Each row below is a small network's average activation on inputs in which a field has the value named, seen along a few directions.
Values that are neighbours, or in one group, have similar rows; names and order tell nothing.
In the rows, zero is written as 500.
Random noise pushes rows far along 2 fixed directions. That doesn't count. These rows show it; they differ only by the noise:
[464 392 459 614 416 659 442 451 587 582 339 475 321]
[466 528 443 482 570 566 419 538 598 535 480 555 508]
[415 376 489 788 284 838 415 342 495 633 184 384 101]
[386 749 466 541 623 702 330 509 458 536 468 543 470]


Values of Y:
y7: [559 513 501 576 416 447 528 542 402 523 466 494 481]
y2: [354 841 619 396 651 558 496 464 374 473 678 484 605]
y9: [523 411 521 562 392 549 578 421 287 534 430 421 335]
y10: [618 406 443 497 433 279 545 538 517 400 476 541 500]
y8: [335 572 507 720 412 788 361 366 429 646 256 430 185]
y3: [427 774 492 406 621 521 403 541 435 477 490 608 720]
y11: [516 597 443 641 444 549 404 505 457 395 514 523 376]
y4: [461 714 479 458 554 543 427 631 433 476 597 579 472]
y13: [554 400 512 651 417 470 492 405 374 432 461 423 393]
y15: [401 532 560 532 489 527 573 414 417 465 570 377 444]
y6: [539 575 595 450 527 466 554 465 417 577 529 486 605]
y1: [443 387 569 723 394 591 572 387 429 436 473 316 324]
y5: [425 517 568 408 555 550 548 442 513 474 591 468 619]
y12: [590 383 549 573 440 540 523 512 452 604 321 440 417]
y14: [591 249 485 412 445 407 594 424 635 479 477 512 641]
y16: [526 319 512 685 220 708 503 417 538 624 263 384 124]
Y is arranged as a 4 by 4 grid.
List every value one step from y14, in the order listed.
> y3, y6, y5
List every value one step from y7, in the order listed.
> y9, y10, y4, y12
List every value one step from y1, in the order listed.
> y13, y15
A value of Y combines one of 4 hidden first parts with one of 4 second parts; all combinations occur once.
y6 and y14 share the first part; y6 and y2 share the second. Which value has the first part of y2 and the second part of y14?
> y5
y11 and y4 share the first part; y11 and y1 share the second. Which value has the first part of y1 and the second part of y4?
> y15
y3 and y12 share the first part; y3 and y8 share the second. Which value has the first part of y8 and the second part of y12?
> y16

Values of L:
l11: [610 620 437 451 549 455 439 700 678 296 628 589 441]
l1: [294 644 458 410 708 360 497 726 632 336 820 662 596]
l6: [657 738 321 539 685 363 287 571 325 395 511 561 640]
l5: [437  27 449 513 365 678 658 287 837 644 291 374 307]
l10: [612 286 699 687 186 561 723 284 273 608 412 208 177]
l9: [378 951 452 601 623 608 205 518 164 532 494 538 563]
l2: [643 236 454 411 285 412 485 507 536 690 342 583 391]
l7: [580  12 514 586 210 580 598 354 666 756  60 384 437]
l3: [583 199 371 748  86 698 496 530 637 595 172 475  76]
l12: [584 559 623 428 576 115 760 547 432 312 740 475 816]
l4: [384 622 597 224 777 597 488 502 634 566 542 574 766]
l8: [474 169 589 491 478 354 679 385 583 361 743 451 527]
L is arranged as 4 separate groups.
Which other values are in the same group as l5? Give them in the order they are listed.
> l7, l4
Which other values are in the same group as l3? Give them in the order they are listed.
> l11, l1
Which other values are in the same group as l9? Give them in the order they are listed.
> l6, l2

Values of S:
s14: [606 825 452 543 414 608 374 645 470 618 368 508 411]
s6: [583 430 363 539 399 466 266 522 470 495 319 539 454]
s9: [591 228 545 338 543 593 666 524 509 732 396 448 636]
s3: [340 700 550 751 478 716 491 209 257 368 601 392 380]
s8: [349 598 369 547 585 656 297 590 605 423 437 534 429]
s13: [640 312 591 585 290 464 635 508 499 454 512 455  43]
s16: [501 544 463 369 738 147 547 650 581 178 863 659 734]
s10: [597 733 430 690 498 470 406 429 246 373 423 486 470]
s4: [576  72 616 698 214 447 578 297 487 495 212 308 339]
s11: [287 837 735 566 638 764 514 350 170 537 608 299 388]
s5: [357 919 582 362 683 593 528 463  97 605 637 452 734]
s12: [533 950 509 561 420 534 408 597 166 547 534 544 403]
s15: [269 410 659 406 520 677 529 443 666 605 473 596 522]
s7: [418 579 412 616 477 673 371 692 635 641 567 564 387]
s1: [277 761 479 420 757 622 290 423 646 470 554 607 659]
s2: [535 599 399 398 715 483 495 467 555 466 424 534 761]
S is arranged as a 4 by 4 grid.
List every value one step from s14, in the order listed.
> s6, s12, s7
List every value one step from s15, in the order listed.
> s9, s1
List every value one step from s4, in the order listed.
> s3, s10, s5, s2
A value of S combines one of 4 hidden first parts with one of 4 second parts; all combinations occur once.
s12 and s4 share the first part; s12 and s7 share the second. Which value has the first part of s7 and the second part of s4?
> s1
s6 and s9 share the first part; s6 and s16 share the second. Which value has the first part of s16 and the second part of s9?
> s11
s2 and s14 share the first part; s2 and s3 share the second. Which value has the first part of s3 and the second part of s14?
> s13
